Look-ups in named tables: a row name and a column name give one cell, copied from the table.

Table kunakez
	gepa	gineli	besu	zot	lamek	fabov	lumuti	med	lir	fipad
kod	91	110	128	67	224	143	67	63	73	115
rilaza	73	64	123	78	106	40	53	89	33	89
zun	22	69	146	114	205	51	118	82	76	86
meti	92	73	88	34	226	48	89	85	93	133
fub	77	90	161	14	111	51	78	26	150	40
keketa	48	103	135	124	76	54	124	72	115	75
rem	79	89	57	138	3	69	132	127	103	42

fub, fabov: 51
rem, lir: 103
fub, gepa: 77
rilaza, lamek: 106
fub, zot: 14
meti, lumuti: 89
rilaza, gepa: 73
meti, fipad: 133
zun, besu: 146
meti, besu: 88
zun, lamek: 205
keketa, fabov: 54

nol.tsv
	nidepe	beg
rog	133	162
led	64	86
mizubos	133	191
lanazof	51	136
diremu	103	159
tapep	113	64
nuvune	131	55
bod	118	155
vep	163	195
ket	135	71
lin	157	104
nunu	40	174

beg of nuvune is 55
nidepe of ket is 135
beg of vep is 195
nidepe of tapep is 113
nidepe of lin is 157
beg of ket is 71
beg of lanazof is 136
nidepe of diremu is 103
beg of diremu is 159
nidepe of vep is 163

pir:
|  | kubuna | dap | nud |
|---|---|---|---|
| dizad | 13 | 35 | 19 |
| fotu | 73 | 51 | 80 |
| vol | 18 | 9 | 60 |

dap of fotu: 51
nud of fotu: 80
kubuna of fotu: 73
nud of dizad: 19
nud of vol: 60
kubuna of vol: 18
dap of vol: 9
kubuna of dizad: 13
dap of dizad: 35

Table konagu
,gez,gog,sumum
varavat,130,11,93
nobanet,105,18,144
pobadis,143,20,118
mus,130,24,162
saruvos,126,16,155
puge,130,16,103
madifa,142,13,150
zur,130,22,165
ponu,130,13,112
venedis,247,12,171
reb,120,6,144
sot,143,18,144

What is the gez of saruvos in konagu?
126
What is the gog of saruvos in konagu?
16
What is the gog of nobanet in konagu?
18
What is the sumum of sot in konagu?
144
What is the sumum of zur in konagu?
165
What is the sumum of madifa in konagu?
150
What is the gog of puge in konagu?
16
Row with the largest gez: venedis

Table muta
|  | bis | goki | vemo | fafa |
|---|---|---|---|---|
| megis | 61 | 160 | 223 | 25 |
| kivak | 61 | 243 | 101 | 179 |
| somug | 61 | 46 | 98 | 117 |
| kadi | 62 | 142 | 184 | 131 |
| bep | 61 | 47 | 144 | 207 |
| bufime | 61 | 166 | 87 | 103 |
| nobevor | 61 | 165 | 62 | 99 |
| lom | 61 | 74 | 98 | 58 |

bep, vemo -> 144
nobevor, fafa -> 99
lom, bis -> 61
bep, bis -> 61
kadi, bis -> 62
bufime, bis -> 61
bufime, goki -> 166
somug, bis -> 61
megis, bis -> 61
megis, vemo -> 223
lom, goki -> 74

mar:
cols = pavira, doke, pudo
zir: [74, 34, 44]
sof: [229, 95, 58]
nez: [187, 74, 51]
tigufu: [43, 103, 122]
baduber: [82, 165, 106]

pavira of nez: 187
doke of sof: 95
doke of baduber: 165
pudo of baduber: 106
pudo of sof: 58
doke of tigufu: 103
pudo of nez: 51
pavira of baduber: 82

tozup:
         feb  zasiko  gimug  faki  dalozim  peliti  lelagev  turir
lanonuv  151     130     70   193      154     226      194    112
fev       61     140    133    80      202     126      208    173
zavi     163     137     96   184      104      50      206    100
gikonob  133     142     64   239      173     190      145    147
sav      166      68    124    98      189     137       96     51
pim      169     138    119   180       88      67      222     94
dezi     218     157    130   173       53     175       83    124
nalet     81     181    129    93      143     164      222    206
dul      112     139    176    92      175     225       67    178
vusavi   113     208    158   189       86     128      167    226
zuga     166     135    198    71       71     116      203     99
nes      104     108    228   219      176     139      169    113
zeg      163     163     39    60      118     112      111    162

dezi, turir: 124
nes, peliti: 139
gikonob, feb: 133
sav, lelagev: 96
pim, turir: 94
dul, zasiko: 139
dul, feb: 112
zeg, dalozim: 118
dul, lelagev: 67
fev, zasiko: 140
zavi, lelagev: 206
fev, peliti: 126
dezi, peliti: 175
nes, faki: 219
fev, dalozim: 202
zuga, zasiko: 135
lanonuv, feb: 151
Row with the largest faki: gikonob

